These are the activations of a small neural network, seen along a few directions. Each row is one input.
Each table varies a few parts of the input and shows all the possible inputs, shuffled.
A made-up example of a description, with smaller parts first: values(2) and (point or ring(9) or (line(6) and ring(8))).
Shared parts are said once, and a part with two or three values counts as separate values.

Other details of the inputs vary at random and push rows far along two fixed directions, the same in every table; ignore that.

A family of inputs:
r1: [  0 -71  52  50 -52 -75  57 -74  45 -27 -14  17]
r2: [ 17   8   1 -10  -8  -1 -10   0   1  -9   8  -2]
r3: [-32  -3 -29  -5   8  26  51   7  -7   6 -22  27]
r4: [ 13  -3   3  -1   1   3 -10  -3  -4   6  -7 -14]
r5: [  9  -3   9  -3   9  -3  -6   3  -6   2  -7 -14]
r6: [-29  -4 -38  -1  -5  31  41   5  -8   1  -3  40]
r7: [ 11   7   7  -6   0  -8  -5   5 -10 -11  10  -5]
r8: [ 10  -7   8   0   8  -2  -9   3  -7   4  -1 -10]
r9: [  8  -4  10  -4  10  -5 -10   7  -7  -5  10  -3]
r10: [-26 -62  48  57 -51 -75  44 -69  53 -26   5  32]
r11: [15  8  1 -4 -8 -2 -9 -1 -8 -8 11 -4]
r12: [ 17   9   0  -3  -7  -1  -5  -5  -6  -1  -2 -13]
r13: [  9   6  10  -7   4 -11  -3   8 -12 -12  11  -6]
r14: [ -7   3  -4   1   3   5 -20  -1  22  14  -3  -3]
r15: [ -8   2  -3   1   4   5 -22   1  22  11   2   1]
r16: [-28  -9 -38  -7  -1  34  37   6   5   4  -9  44]
r17: [ 14  -6   3  -6   4   3 -13  -1   5   4  -4  -7]
r18: [-10  17   5   1   4  -6  -6   3   7   4  -1 -11]
r19: [-13 -22 -24 -10  13  26  48  10 -22  -3 -13  34]
r20: [-10  18   0   7  -4  -5 -11   1   1   2   4  -7]
r21: [ -7 -22 -31 -13   4  32  43   5 -11  -1 -15  38]
r22: [-14   6   7   3  13  -2 -10   4  10  10  -6 -11]
r23: [-14   2   2  10   9  -1 -16   2   4  13  -2  -8]
r24: [17 10  1 -3 -9 -2 -7 -2 -6 -5  4 -8]
r25: [ 9  2  9 -6  5 -7 -7  7 -9 -8 13 -2]
r26: [-14   5   3   8   6  -2 -17   5   3   5  10   0]
r27: [ 11   3   8  -4   5  -5  -3   2  -6  -1  -6 -16]
r28: [ -8   6  -3  10   0   5 -16  -3  11  13  -6 -12]
r29: [ -9   2  -3  10   4   5 -18  -1  11  13  -1  -8]
r30: [ -6  16  -5   6  -9   1 -15  -1   7   0  11  -2]
r31: [-10  18   5   1   3  -7  -7   5   7  -1   5  -6]
r32: [-10   1  -2  10   5   5 -20   1  10  11   5  -3]
r33: [-12  16   6   0   4  -7  -9   6   5  -3  11  -2]
r34: [ -1 -79  49  51 -48 -69  49 -76  49 -23  -9  24]
r35: [ 14  -4   3  -8   1   2 -15   2   3  -3   8   1]
r36: [ 12  -3   6  -2   3   0  -9   0  -5   5  -7 -14]
r37: [-14  11   7   0   8  -6 -11   8   6   0  14   1]
r38: [-35 -11 -27  -4  16  27  46  10  -6   8 -18  32]
r39: [ 12   2   5  -5  -2  -3 -10   4  -8  -6  13  -1]
r40: [ 14   3   4  -3  -2  -1  -6  -1  -5   2  -6 -15]
r41: [-25  -2 -41  -7  -6  34  44   0   6   9 -25  31]
r42: [ -9  17   0   7  -3  -4  -9  -1   2   6  -2 -12]
r43: [ 13   2   3  -4  -4  -1 -11   0  -7  -5  13  -2]
r44: [ 10   2  10  -5   8  -8   0   4  -9  -1  -5 -17]
r45: [-15   1   9   4  17  -3 -14   7   9   8   5  -2]
r46: [ 13   7   6  -4  -4  -6  -6   4 -11  -9  11  -5]
r47: [ -5  17  -6   7  -8   1 -11  -4   8   6  -1 -12]
r48: [ -6  11  -5  -2  -5   2 -19   1  19   4  12   4]
r49: [  6  -5  12  -5  13  -8  -7  10 -10  -6  11  -4]
r50: [ -4  17  -6  -2 -10   1 -17   0  18   1   9   2]
r51: [ -6   6  -5   1  -1   6 -18  -2  22  14  -9  -8]
r52: [  8  -6   9  -3  13  -4  -8   4  -6   2  -1 -10]
r53: [ -3  18  -7  -1  -9   2 -14  -4  20   7  -4  -7]
r54: [ 10  -8   7  -2   7   0 -13   3  -5   2   4  -4]
r55: [-15   5   8   2  13  -4 -14   8   8   3  11   1]
r56: [12 10  7 -5  0 -8 -3  4 -9 -9  4 -9]
r57: [ 16   4   2  -2  -3   1  -7  -5  -4   3  -6 -15]
r58: [-13 -18 -23 -11  12  23  55  10 -24  -1 -23  24]
r59: [-11  12   1   8   1  -2 -11  -1   4  10  -6 -13]
r60: [ 18   4   1  -8  -4   2  -8  -3   4   2  -8 -13]
r61: [ 19   9   0  -9  -8   0  -6  -4   2  -3  -4 -11]
r62: [ 15  -2   2  -7   1   4 -11  -2   5   4  -9 -11]
r63: [ 10  -3   8   0   5  -1  -7   2  -7   4  -6 -14]
r64: [14  7  4 -5 -6 -4 -8  2 -9 -9 10 -4]
r65: [15  9  3 -4 -7 -4 -6  1 -8 -6  4 -8]
r66: [ -6  12  -4   8  -4   3 -13  -4  10  11  -5 -13]
r67: [ 11  -6   6  -2   6   0 -11   1  -5   5  -1  -9]
r68: [ 11  -4   6  -3   4  -1 -12   4  -6  -3  10  -2]
r69: [-32   1 -34  -1  -4  25  45   7 -15  -3  -7  37]
r70: [  9  -5   8  -2   5  -3 -11   6  -9  -3  10  -3]
r71: [  8   1  11  -7   8 -10  -5   9 -11  -9  14  -3]
r72: [-15   1   3  10  10  -1 -18   4   4  10   4  -3]
r73: [ 11   9   9  -6   3 -11   0   7 -11  -9   5 -10]
r74: [-30 -10 -37   1   0  33  39   5  -6   4  -7  39]
r75: [ -8  -6 -28 -12   0  23  57   5 -23  -7 -19  26]
r76: [ -9 -19 -30  -8   1  30  45   4 -20  -4  -7  38]
r77: [  7  -7  12  -3  16  -7  -6   7  -8   1  -1 -11]
r78: [ 11   8   9  -6   4 -10   1   4 -11  -5  -1 -15]
r79: [18 10  0 -9 -9 -1 -8 -1  2 -7  2 -6]
r80: [  9  -8   9   0   9  -2 -12   5  -8   2   5  -5]
r81: [ 11   1   7  -4   0  -5  -9   6 -11  -6  13  -2]
r82: [-13   6   2   9   5  -1 -14   1   4  13  -7 -12]
r83: [ -5  18  -5   7  -9   1 -13  -2   8   2   5  -6]
r84: [ 16   9   3  -4  -6  -4  -4  -1  -7  -2  -2 -13]
r85: [ 6 -9 13 -3 17 -7 -8  9 -9 -1  5 -6]
r86: [ 12  -7   4   0   6   2 -14   0  -4   3   5  -4]
r87: [ -7  -6 -30 -10  -4  24  56   4 -25  -5 -19  26]
r88: [ 15   2   2 -10  -4   0 -12   2   2  -6  11   1]
r89: [ 14   9   5  -3  -5  -6  -4   3 -10  -7   4  -9]
r90: [ -3  19  -7  -1 -10   1 -15  -2  19   3   3  -2]
Each input here is: ring(9) and (line(4) or line(6)).
Q: The inputs of r71 and r13 match in every part but the ring(9) part. If r48 is changed in the same way as r71 into r13, which row does it become?
A: r50
Q: The inputs of r3 and r31 match in every part but the ring(9) part. If r40 is changed in the same way as r3 into r31, which row does it become?
A: r65
Q: Change only the line(6) part in r2. List by row number the other rows that result.
A: r7, r11, r13, r46, r64
Q: A walk changes only the ring(9) part. It starts at r10 and steps to r26. List the rest of the walk in order.
A: r72, r23, r82, r59, r42, r20, r69
Q: A walk changes only the ring(9) part. It starts at r70 and steps to r80. List the rest of the walk in order.
A: r8, r63, r1, r87, r89, r46, r81
Q: Change only the line(4) part in r15. List by row number the other rows that result.
A: r32, r45, r72

A family of inputs:
r91: [ 47   7  37   0  12 -20 -70   1  -6  11   4 -61]
r92: [ 39 -27  60  14  -7 -54 -35 -30  29 -10   6 -36]
r93: [ 22  40  28   2  15 -19 -62  14 -15  13   5 -66]
r94: [ -8 -10  51  29 -10 -55 -53 -27  59   3  18 -20]
r95: [ 27  23  34  16 -45 -50 -26 -32  25 -22  19 -28]
r96: [-35  19 -56 -22  29  64  23  31 -10  26 -24  22]
r97: [-35 -32 -34  24 -60   3  80 -49  43 -14 -19  67]
r98: [  3 -12 -32 -25  30  46  20  35 -48   0   7  29]
r99: [-27 -68  46  51 -37 -71  68 -56  25 -37   9  41]
r100: [-46 -56 -10  40 -30  -9  75 -47  34   5 -36  44]
r101: [ 19  35  45  -3  15 -39 -67  15   2  -4  27 -51]
r102: [-10 -40 -35 -23   7  35  80  11 -28 -11 -19  59]
r103: [-16  26 -43 -29  28  47  44  37 -42   6 -21  12]
r104: [-24  38 -35 -18  43  53 -48  51 -22  28  19   0]
r105: [ 42  55 -55 -55  10  68 -28  46 -47   7   6 -11]
Q: The inputs of r94 and r102 match in every part but one. If r100 is changed in the same way as r94 into r102, which row does it become?
A: r91
Q: What is each input in this table made of?
A: values(3) and (point or line(4))
Q: Change only the values(3) part in r103. List by row number the other rows that result.
A: r92, r96
Q: Which other rows agree with r95 in the values(3) part? List them by row number.
A: r93, r99, r101, r103
